These are the activations of a small neural network, seen along a few directions. Each row is one input.
Each table varies a few parts of the input and shows all the possible inputs, shuffled.
Descriptions start from the smaller parts, as in this example, which fits no table here: one of 6 places along a line, together with either a single point or one of 9 places around a ring or (one of 2 separate values, together with one of 8 places around a ring).
Shared parts are said once, and a part with two or three values counts as separate values.

Other details of the inputs shift rows strongly along three fixed directions, in all tables alike. That doesn't count.

Rows:
R1: [  4  33  38 -42  19  12  53  24  12  -1 -33  11]
R2: [ 48  23 -44  11  -8 -18 -20 -39   9  52 -53 -81]
R3: [ 20 -81   2  34 -24 -28  17  20   9  30  15  31]
R4: [ 11 -42 -51  62 -14 -19 -49 -33  -2  11  -1 -26]
R5: [-27  20 -42  12  -6  37 -37   4 -17 -50  34   6]
R6: [ -3  52  55 -58  -5 -32  24  16   0   1 -27  28]
R7: [  1  84 -17 -17  21  23 -21 -17  14 -13 -31 -45]
R8: [ -4  31  37 -55  11  18  55  10  11   6 -22  10]
R9: [-27  20 -31  31   0  31 -40 -11  -6 -58  13  18]
R10: [  2  80 -31 -26   5  28  -9 -19   8 -17 -42 -40]
R11: [ 23 -50 -62  43 -30  -5 -39 -27 -17   4   1 -28]
R12: [ 23 -50 -47  55 -17  -9 -47 -30 -13   3  -1 -32]
R13: [ -5  73 -15 -14  30  22 -13 -30   2 -22 -49 -45]
R14: [ 19 -51 -42  52 -16  -6 -47 -32 -20   7   7 -38]
R15: [  2  83 -21 -22  20  27 -16  -5  -3 -10 -22 -53]
R16: [ 18 -85  11  37 -20 -30  11  17  15  26  14  27]
R17: [ -3  38  49 -42  25   9  40  31  22   7 -10   0]
R18: [-31  33 -14   0 -15  -4 -59 -18 -51 -52  36  19]
R19: [ -8  55  59 -65   1 -30  19  20  -6  11  -5  20]
R20: [ 40 -33  27  -9   9 -39  38  -1  23  63 -48 -36]
R21: [ 45 -20  11 -25 -12 -32  37  14  31  72 -28 -33]
R22: [ 41  19 -36  14   8 -26 -31 -28  15  51 -47 -95]
R23: [-42 -20  33   5  15  10  18  30   8 -25  44  65]
R24: [  7 -83  14  33  -6 -34   7  19  10  38  32  16]
R25: [ 17 -89  13  32 -17 -27  15   0   9  29  14  32]
R26: [ -4  44  39 -45  20  10  46  24  19  16  -8  10]
R27: [ 44  18 -28   6   3 -16 -24 -48   2  54 -33 -97]
R28: [-41 -25  36   4  16  12  24  22   0 -30  43  62]
R29: [  3  74 -29 -30   9  32  -6 -27  -1 -20 -44 -41]
R30: [-33 -15  48 -21 -16 -18   4  17 -34 -36  35  81]
R31: [ -7  34  44 -32  27   1  44  27  27  -2 -35   8]
R32: [ 17 -83   9  26 -17 -24  19  15  -5  36  35  19]
R33: [ 44 -14  16 -15  -4 -35  36   5  31  79 -27 -26]
R34: [-11  32  51 -40  34   5  46  22  14   3 -15  -4]
R35: [ 19 -45 -42  51 -14  -9 -48 -28 -18  11  21 -43]
R36: [-25  13 -32  22   3  40 -31  -8 -31 -56  18   8]
R37: [-26 -18  20   2   1  15  22  46   7 -30  37  70]
R38: [ 39 -18  15 -28 -10 -30  38   2  26  81 -17 -33]
R39: [  1  69 -23 -32  11  36  -6 -19 -11 -21 -37 -53]
R40: [-29  13 -23  24   6  38 -37 -21 -22 -56  19  10]
R41: [  5 -91  18  32  -8 -28  15  -3   2  35  18  24]
R42: [ -5  37  36 -56  13  14  54  15  13  10  -8   6]
R43: [-26 -25  23   2   1  19  31  24  -2 -35  25  78]
R44: [  8 -94  18  33  -7 -28  15   7  -1  30  16  18]
R45: [ 35 -20  24  -9   8 -43  30   1  37  77 -32 -31]
R46: [-30 -18  14  -8  -8  17  24  35  13 -27  39  75]
R47: [ 21 -40 -50  55 -18 -13 -55 -18  -2  12  13 -33]
R48: [-28  21 -34  21   4  36 -32 -14 -25 -48  34  10]
R49: [ -1  46  57 -63   0 -28  27   9  -9  -2 -29  27]
R50: [-34 -19  34   2   7  15  17  31   8 -26  47  66]
R51: [-28  16 -33  22   2  40 -31 -18 -28 -52  20  14]
R52: [-28  38 -21   5 -20  -8 -66  -8 -34 -51  27  28]
R53: [-23  17 -46  19 -12  35 -33   1 -12 -60  13  15]
R54: [-27  15 -39  11  -5  39 -31  -4 -26 -54  33   3]
Each input here is: one of 6 places around a ring, together with either a single point or (one of 2 separate values, together with one of 4 places along a line).
Changing only the place on the ring of 6 turns R12 into R35. The same change can be made to R25. Which row results?
> R27
A walk changes only the place on the line of 4. It starts at R24 and steps to R17. List the rest of the walk in order.
> R15, R5
A walk changes only the place on the line of 4. It starts at R22 and steps to R47. List the rest of the walk in order.
> R37, R21
List by row number the other rows that have the place on the ring of 6 in common with R31.
> R2, R3, R4, R6, R9, R10, R16, R53
Which other rows does R43 become when the place on the ring of 6 takes its other values? List them by row number.
> R2, R26, R33, R48, R51

Rows:
R55: [ -1  28  35 -24  24  -6  16  -6  -2   3 -26 -19]
R56: [ -6  41  12 -26  25  32  26  11   5 -22 -24 -17]
R57: [ -6  65  18 -22  25  -3  -7  -6  11  -3 -29 -26]
R58: [ 10 -40   6  26   0 -35 -15  -9   1  36  13 -13]
R59: [-26  21  34 -33  -6   8  26  38  -1 -39  14  70]
R60: [ 10 -34   7  26  -5 -35 -15 -10   2  19  -4   2]
R61: [-18  -6 -16   7 -16  13 -24   5 -29 -33  39  23]
R62: [-45 -23  -6  20  -3  30  -3  15  -5 -44  61  72]
R63: [ 17  15 -41   8 -23 -14 -43 -16 -10   9  -2 -32]
R64: [ 28 -18  32 -25  -4 -29  51   8  37  69 -19  -1]
R65: [ -4  37 -43   1 -12  18 -45 -25 -35 -35  -1 -31]
R66: [-26   3 -33  19  -3  36 -23 -21 -21 -47  23  16]
R67: [-23 -56  -1  24 -16  10   7   5  -7 -26  35  69]
R68: [ -1  45   6 -23  26  30  18  10   9  -9 -19 -32]
R69: [  9   1 -38  28  -2   9 -25  -7   4 -10 -14 -24]
R70: [ 28 -44 -10   6 -32 -33  -7  -6 -12  30  -5  -5]
R71: [-19 -35  69 -14  11 -18  44  30   7  -5   7  67]
R72: [ 10   6  22 -28   8   4  38  -2  13  32  -9  -9]
R73: [  2  47  16 -43   2  -1  15  14   2   9  -7  -9]
R74: [ 22 -42 -17  21 -20 -21   1 -16  11  37  -4   1]
R75: [  4  29  14 -24  18  18  29  13  14  -8 -36 -11]
R76: [ 23 -40 -20  27  -4 -12  -4   3  13  36   5 -30]
R77: [ -7  38 -51  25   7  30 -45 -10   1 -34  -5 -34]
R78: [ 16 -39   5  23   1 -29 -15 -18  -8  34   6 -27]
What is each input in this table made of?
> one of 4 separate values, together with one of 6 places around a ring
Changing only the choice among 4 separate values turns R76 into R58. The same change can be made to R77. Which row results?
> R57
Which other rows does R66 become when the choice among 4 separate values takes its other values? List them by row number.
> R55, R56, R65
Which other rows does R59 become when the place on the ring of 6 takes its other values? List them by row number.
> R61, R63, R65, R70, R73
A walk changes only the place on the ring of 6. It starts at R74 and steps to R64. List the rest of the walk in order.
> R62, R72, R66, R67

Rows:
R79: [ -7 -21 -42  41 -12   9 -39 -11 -10 -18  26   4]
R80: [ 14 -47   8  13  -7 -22  11  -1   9  28  -2   4]
R81: [-10 -27 -35  43  -4   9 -39 -11 -15 -21  26  -5]
R82: [  0  52  49 -66   5  -8  41  16   2   8 -23  10]
R83: [ 15 -45  11  15  -3 -19  11   3   8  32   8  -3]
R84: [ 17 -44   1  13 -10 -18  13  11  13  31   5   1]
R85: [ 14 -43  10  15  -3 -20  11   1   7  34   8  -1]
R86: [ -5 -28 -44  36 -14  14 -33 -11 -17 -23  23   0]
R87: [-30  63   3 -19  27  35  -5   1  -1 -42  -3  -4]
R88: [-17 -25  46 -25   2   6  55  36  14  -3  19  60]
R89: [-14 -23  46 -23   3   6  56  36  12  -2  18  62]
R90: [-24  63   1 -17  22  34  -2  -2  -2 -46 -16   4]
R91: [ 33  24  -5 -16   5 -10   9  -9  18  43 -38 -55]
R92: [ -9 -22 -42  39 -13   8 -40 -11  -8 -18  26   2]
R93: [-26  70  11 -30   9  13 -16  -4 -18 -47 -12  11]
R94: [  8  38 -44  14   7  15 -40 -32 -10 -16 -30 -56]
R95: [ 32  20   1 -13   8 -13  10 -17  13  37 -48 -53]
R96: [-36  -6   2   5   0  35   5  21  -9 -55  36  59]
R97: [ 32  35   4 -30  -7 -34  -4 -14   3  45 -34 -48]
R98: [ 13 -35  19   2 -15 -41  -4  -1  -8  34  12   5]
What is each input in this table made of?
> one of 4 separate values, together with either a single point or one of 4 places along a line
Changing only the choice among 4 separate values turns R98 into R82. The same change can be made to R85. Which row results?
> R89
Which other rows does R79 become when the place on the line of 4 takes its other values? List them by row number.
> R84, R91, R92
A walk changes only the place on the line of 4. It starts at R86 and steps to R96. List the rest of the walk in order.
> R89, R88
